[[117 136 122 138 153]
 [112 119 111 109 129]] => 136

[[143 126 109 150 145 121]
 [112 149 140 136  99 129]] => 145

[131 116 107 139] => 116

[117 125 141 134 155] => 134

[118 125 135 142 132 144 104] => 135

[[123 134 130 133 131 122 140]
 [139 128 149 119 136 137 128]] => 139

[[102 120 137 146]
 [127 129 131 126]] => 131

[153 130 122 145] => 130

[133 110 142 136 123 138 149] => 138

[[139 121 114 136 138 143]
 [120 125 134 122 127 149]
 [138 129 125 124 119 120]] => 139
---
[[132, 131, 123, 103, 109, 133], [134, 130, 132, 141, 133, 129]] >> 132
[[149, 132, 112, 116, 124, 142], [127, 138, 113, 112, 129, 140]] >> 149
[[129, 116, 125, 147, 139, 102, 122], [125, 138, 128, 112, 129, 134, 133]] >> 129
[[108, 138, 119, 136, 136, 109], [121, 151, 110, 126, 143, 142]] >> 108
[[113, 127, 113, 113, 105, 131, 104], [140, 150, 142, 102, 138, 147, 132]] >> 113
[[144, 140, 98, 129], [141, 99, 121, 119]] >> 144
[[104, 131, 117, 115, 137], [112, 118, 114, 136, 114]] >> 104
---
151,149,115,143,113,109
152,149,114,143,113,109
157,150,111,147,114,106
result: 157, 106

110,145,146,150
115,136,140,144
result: 150, 110

137,134,157,119
139,144,152,113
130,126,132,126
result: 157, 113

133,130,123,128,147,121,135
137,127,129,127,133,142,144
133,135,122,133,158,130,118
result: 158, 118

136,153,117,136
135,151,118,136
118,109,135,121
result: 153, 109

111,146,98,143,139 result: 146, 98

118,153,132,114,126,125 result: 153, 114
---
[[126 135 153 138 138 108]
 [126 134 151 137 137 109]] --> 126, 109

[[131 120 127 124 117]
 [151 127 126 138 126]
 [118 126 124 124 122]] --> 131, 122

[119 120 107 139 140] --> 119, 140

[121 155 148 116 140] --> 121, 140

[137 103 120 115 130] --> 137, 130

[[125 133 128 108 127]
 [129 129 118 105 123]
 [126 133 119 118 122]] --> 125, 122

[140 132 134 125 100 152] --> 140, 152

[112 149 101 153 155 103 146] --> 112, 146
---
[[126 115 117 141 139 123 123]
 [ 98 148 121 122 138 132 133]] ⇒ 148

[[143 111 143 107 111 149 145]
 [110 143 110 145 147 113 109]
 [129 128 129 129 129 127 127]] ⇒ 143

[[125 121 109 131 123 121]
 [125 109 140 131 123 141]
 [126 118 149 131 123 111]] ⇒ 109

[[120 108 138 120 137 119]
 [136 150 118 136 118 138]] ⇒ 150

[[128 141 135 145 141 106]
 [128 138 135 144 142 104]
 [121 140 140 139 132 109]] ⇒ 138

[[111 117 134 107 142 123]
 [101 136 124 103 133 147]
 [124 127 147 123 149 141]] ⇒ 136

[[114 102 147 131]
 [110  99 149 142]] ⇒ 99

[[130 135 129 138 115 136 120]
 [113 112 113 128 157 128 128]] ⇒ 112

[[102 119 131 128 132 118]
 [107 134 134 133 125 127]
 [133  99 135 132 133 120]] ⇒ 134

[[129 127 151 149 146 108]
 [135 126 132 125 156 154]
 [119 137 123 150 151 146]] ⇒ 126
---
[144 131 145 153 108 132 124] → 153

[126 122 154 138] → 138

[155  98  99 157] → 157

[[128 128 128 129 128 129]
 [117 138 115 117 140 139]
 [114 149 111 106 144 148]] → 129

[[147 144 114 131 132 139]
 [120 146 138 110 153 141]
 [141 140 103 114 103 131]] → 131

[[142 110 145 148 112]
 [107 150 103 105 152]] → 148

[[135 129 151 127 134]
 [122 116 102 131 125]] → 127
---
119,143,118,119
121,153,138,121
125,138,134,125
result: 118

113,141,128,127,130,123,142
139,121,146,114,128,124,133
130,140,122,133,126,134,158
result: 128

132,116,135,153,140,150
132,113,135,157,141,154
131,153,126,100,119,104
result: 135

157,120,104,132,136
156,120,105,132,136
158,120,104,133,137
result: 104

121,119,116,139,117,119,116
119,117,113,138,115,117,113
142,145,149,122,147,145,149
result: 116

130,132,139,135,133
135,140,117,121,123
142,153,115,120,122
result: 139

136,135,122,143
135,125,128,127
106,115,125,124
result: 122

134,133,129,133,117,143
135,128,116,149,123,122
135,123,116,125,127,116
result: 129

110,146,148,111
146,104,109,150
107,148,150,110
result: 148
---
[[135 120 117 110]
 [130 150 147 129]
 [108 128 108 121]] gives 121

[156 107 155 104] gives 104

[[148 132 146 138]
 [107 125 107 116]] gives 116

[151 122 109 131 135] gives 135

[[109 137 128 134]
 [125 151 124 116]
 [113 125 109 141]] gives 141

[122 149 116 113 126 116 144] gives 144

[142 114 140 157] gives 157
---
[151 145 114 142 119] Out: 151
[119 118 137 153 131] Out: 119
[158 113 110 142 138] Out: 158
[153 126 116 120 150] Out: 153
[103 108 156 120 148] Out: 103
[151 154 157 154 154] Out: 151
[119 138 127 103 123] Out: 119
---
131	138	121	138
151	125	133	127
135	111	142	147
⇒ 147

124	135	124	129	133	139
134	138	129	119	141	152
133	122	131	123	132	124
⇒ 124

126	115	141	122
130	134	105	134
126	137	145	141
⇒ 141

125	123	124	116	132	130
110	113	123	121	143	138
101	104	121	142	141	137
⇒ 137

138	116	127	133
148	111	123	152
136	126	125	127
⇒ 127

140	142	132	137
157	155	142	146
141	143	137	137
⇒ 137

133	109	114	132	131
113	121	132	131	129
132	108	113	106	116
⇒ 116
